Each row below holds a small network's activations on one input, seen along a few directions.
In each table, some parts of the input vary, and every possible input appears once, in random order.
A made-up example of a description, with smaller parts first: one of 6 places along a line, together with either a single point or one of 11 places along a line or (one of 3 separate values, together with one of 8 places around a ring).
Shared parts are said once, and a part with two or three values counts as separate values.

Other details of the inputs shift rows strongly along three fixed directions, in all tables alike. That doesn't count.

Table:
R1: [-22 -21  19 -19  56  -7  22 -33  77  13   2]
R2: [ 16 -45   3 -14  -8  -5 -14   9  -8   3   2]
R3: [-21  28   2  33  20  17  -8   6 -22  10  21]
R4: [-67  27  -5  26  64  20  -1  -9  57   4   0]
R5: [ 15 -28  25  -2 -10 -13  -4  -6 -12  -5 -10]
R6: [ 19 -25  30  -3  -9  -8  -1   1  -9  -6  -6]
R7: [-23   2  -9  54  21  28  -8   8 -21  24  59]
R8: [-66  27  -6  21  64  19   3  -4  44   1   1]
R9: [-13  18   1  33  18  24 -10   4 -22   8  15]
R10: [ 13  37 -20 -15 -22   2   7   4 -15 -16 -10]
R11: [-16  23   0  34  21  21  -9   1 -19   4  18]
R12: [ 11  40 -23 -18 -26  -4   9  13 -16  -4 -18]
R13: [ 16 -29  22   3 -11  -9  -6  -7 -10  -1 -12]
R14: [ 12  41 -25 -21 -24  -4  11   7 -18 -16 -14]
R15: [ 14  38 -18 -15 -23   2   8  12 -15  -9 -12]
R16: [ 12  28 -48 -35 -34  -3  17  17  -8  -8   0]
R17: [-35  43 -31 -36  20  -4  25   0  53 -25 -34]
R18: [-15  -1 -13  37  18  17 -33  10 -28  16  46]
R19: [  9  42 -30 -20 -28  -8   9   5 -15  -8 -20]
R20: [ 15 -30  23  -1  -9  -5  -4  -3 -12  -1 -13]
R21: [  9  46 -25 -20 -28 -10   9   8 -17  -9 -14]
R22: [-17  19   0  33  12  18 -12   4 -27  16  14]
R23: [-23 -44   2 -33  35 -11   2   2  61 -17 -15]
R24: [ 15 -29  27  -4  -6  -6   1   2 -13  -3 -11]
R25: [-19  -7  -8  44   8  27  -9   6 -21  31  46]
R26: [-11  17   2  37  12  24 -14   3 -21  15  14]
R27: [-71  35  -4  23  70  16   3  -3  54  -1   6]
R28: [ 15 -27  26  -1 -13 -12  -3  -3 -11   3 -11]
R29: [-28 -22  24 -16  33  -8  13  -6  51 -12 -23]
R30: [-17  27  -2  37  15  20 -15  -4 -17   7  20]
R31: [ 14 -45   5  -2 -22  -7   4  -4   2   8  15]
R32: [-24 -46   6 -21  24  -7  22  -6  64  -6  -6]
R33: [ 18 -27  26   0 -11  -4  -5  -1  -6   0 -12]
R34: [ 20 -25  28   2 -12 -10  -7  -5  -5  -5  -6]
R35: [-19  29   1  37  16  14 -13   4 -19  13  21]
R36: [-26 -22  25 -15  34  -6  10  -6  57 -13 -23]
R37: [ 21 -26  26   3 -12  -7  -6  -6  -5  -6  -8]
R38: [ 20  52 -35 -28  -6  -7  25 -15   7  10  11]
R39: [ 20 -26  24   3 -13  -8  -8  -6  -4  -1 -11]
R40: [ 32 -24  18 -12  -8 -13   4 -30   4  29  14]
R41: [ 38 -24  19 -10  -5 -17   6 -30   2  21  18]
R42: [-14  26  -1  39  10  18 -16   2 -17  15  17]
R43: [ 14 -29  25  -3  -9  -7  -1   0 -12   2 -14]
R44: [ 19 -26  26   0 -14 -10  -5  -2  -5   1 -11]
R45: [-17  28   0  37  15  16 -16  -1 -13   9  20]
R46: [-11  -7 -11  34  12  18 -33  10 -31  21  41]
R47: [-21 -25  23 -10  34  -2  10  -9  56 -15 -23]
R48: [-19  25  -3  37  13  15 -12   3 -23  17  15]
R49: [ 16 -43   5  -2 -20 -10   6  -4   0   2  18]
R50: [-34 -20  19 -13  34  -9  10 -10  55  -7 -26]
R51: [ 11  32 -23 -14 -22   1   7   5 -15  -8 -17]
R52: [ 17 -43   6  -7 -11  -8   1   2  -2  -4  15]
R53: [ 15 -27  27  -1 -10 -13  -3  -4 -11  -4  -9]
R54: [ 18  31 -55 -29 -37 -13   6  13 -16 -12   1]
R55: [-21  -3 -12  47  11  23 -21   1 -23  29  50]
R56: [-11  -4  -9  35  22  21 -29  16 -30  13  45]
R57: [ 18 -25  29   0 -13 -11  -5  -3  -7  -4  -6]
R58: [ 10  38 -21 -16 -26  -2   8  11 -13  -4 -16]
R59: [-23 -22  22 -12  34  -5   9  -9  59 -16 -24]
R60: [ 16 -27  28  -3  -6  -9   1   0 -13  -6  -8]
R61: [-25   3 -14  52  18  24 -21   1 -23  24  56]
R62: [ 23 -27  27  -1  -9  -4  -2  -1  -8  -9  -7]
R63: [ 11  37 -27 -13 -25  -3   6   2 -12 -10 -18]
R64: [ 10  42 -28 -19 -27  -8   8   3 -15 -14 -16]
R65: [ 13  52 -37 -32 -12  -5  22 -16   9  21   4]
R66: [ 12  40 -20 -19 -22  -2  11  16 -18  -7 -14]
R67: [ 12  31 -21 -15 -26   3   6   4 -14  -9 -16]
R68: [ 18 -27  26   0 -12 -12  -4   0  -8   2 -12]
R69: [ 15  37 -25 -13 -28  -2   5   4 -11  -7 -17]
R70: [ 21 -25  30   0  -8  -6  -3   0  -8  -8  -5]
R71: [ 22 -25  28  -2 -10  -6  -4  -2  -8  -9  -7]
R72: [-31  28 -55 -52  14  -8  26  11  62 -22 -25]
R73: [ 13  33 -19 -15 -22   5   7   6 -16 -12 -12]
R74: [-35  27 -55 -45  16  -8  21   6  62 -16 -23]
R75: [ 17 -28  26  -5  -7 -10   0  -2 -14  -8  -9]
R76: [ 16 -45   1  -7 -13 -11  -9   2  -3   4   7]
R77: [ 15 -45   4  -8 -18  -4  -1   1  -4   8   7]
R78: [ 19 -28  23   2 -14  -5  -7  -9  -7  -4 -11]
R79: [ 11  40 -26 -15 -25  -4   7   2 -14 -14 -14]
R80: [ 19 -43   3  -8  -6 -11  -5   8  -7  -6  10]
Each input here is: one of 5 places around a ring, together with either a single point or one of 4 places along a line or one of 11 places around a ring.
Q: Changing only the place on the ring of 5 turns R67 into R30. The same change can be made to R65. Which row results?
A: R41
Q: Changing only the place on the ring of 5 turns R37 into R69. The same change can be made to R34. Which row results?
A: R42
Q: Which other rows does R46 become when the place on the line of 4 takes its other values? List them by row number.
A: R31, R55, R76
Q: Start at R36 and move only the place on the ring of 11, one step at a time. The first step leads to R15. Which rows follow, in order?
A: R59, R47, R73, R9, R17, R8, R24, R29, R66

Table:
R81: [ -6 -13  19  -2   8  -3   3  -2  14  -7 -14]
R82: [  5  21 -30 -14 -19  -2   7   6  -3  -4   0]
R83: [ -5 -24   4  -9   8  -5   4  -1  17  -3   1]
R84: [ 32  15   5  30 -29  14 -18  13 -76  13  20]
R85: [ -5 -14  16   0   7  -4   1  -5  14  -7 -15]
R86: [  5  21 -28 -17 -20  -1   9   9  -5  -4   1]
R87: [ -4 -24   3  -6   6  -6   2  -4  19  -2   1]
R88: [ -4 -13  18  -3  11  -4   2  -3  13  -8 -14]
R89: [ 13 -39  22  34  -1   8 -23   0 -37  21  32]
R90: [ 17 -30  39  45  -4  14 -24   2 -49  17  21]
R91: [ -4 -24   4  -5   6  -6   4  -2  19  -2   1]
R92: [ -5 -14  18  -3  10  -4   3  -3  13  -8 -14]
R93: [ -5 -14  16  -2   9  -5  -1  -5  14  -6 -15]
R94: [ -5 -13  17  -2   8  -4  -1  -5  15  -7 -14]
R95: [-77  58 -36  55  71  42 -13   4  21  22  46]
R96: [  3  29 -11  -6 -11  -1   2   7 -10  -6 -11]
R97: [  5  20 -29 -19 -16  -3   5   7  -3  -4   0]
R98: [  7  20 -29 -16 -19  -2   5   5  -5  -4   0]
R99: [ -3 -23   4  -8   9  -4   2  -2  18  -3   1]
R100: [ -5 -14  18  -1   8  -4   3  -3  14  -7 -15]
R101: [  7  22 -30 -21 -18  -5   6   9  -3  -4  -1]
R102: [ 17  39  -7  -9 -12  -5  10 -11  -8   4  -1]
R103: [ 22  26 -21 -20 -21  -6  16 -10  -5  15   5]
R104: [ -5 -13  17  -3   9  -4  -2  -4  14  -7 -14]
Q: What is each input in this table made of?
A: one of 2 separate values, together with either a single point or one of 11 places around a ring
Q: Changing only the choice among 2 separate values turns R100 into R91. The same change can be made to R104. Which row results?
A: R97
Q: Which other rows does R86 become when the choice among 2 separate values takes its other values? List them by row number.
A: R81
Q: Which other rows does R88 become when the choice among 2 separate values takes its other values? List them by row number.
A: R99
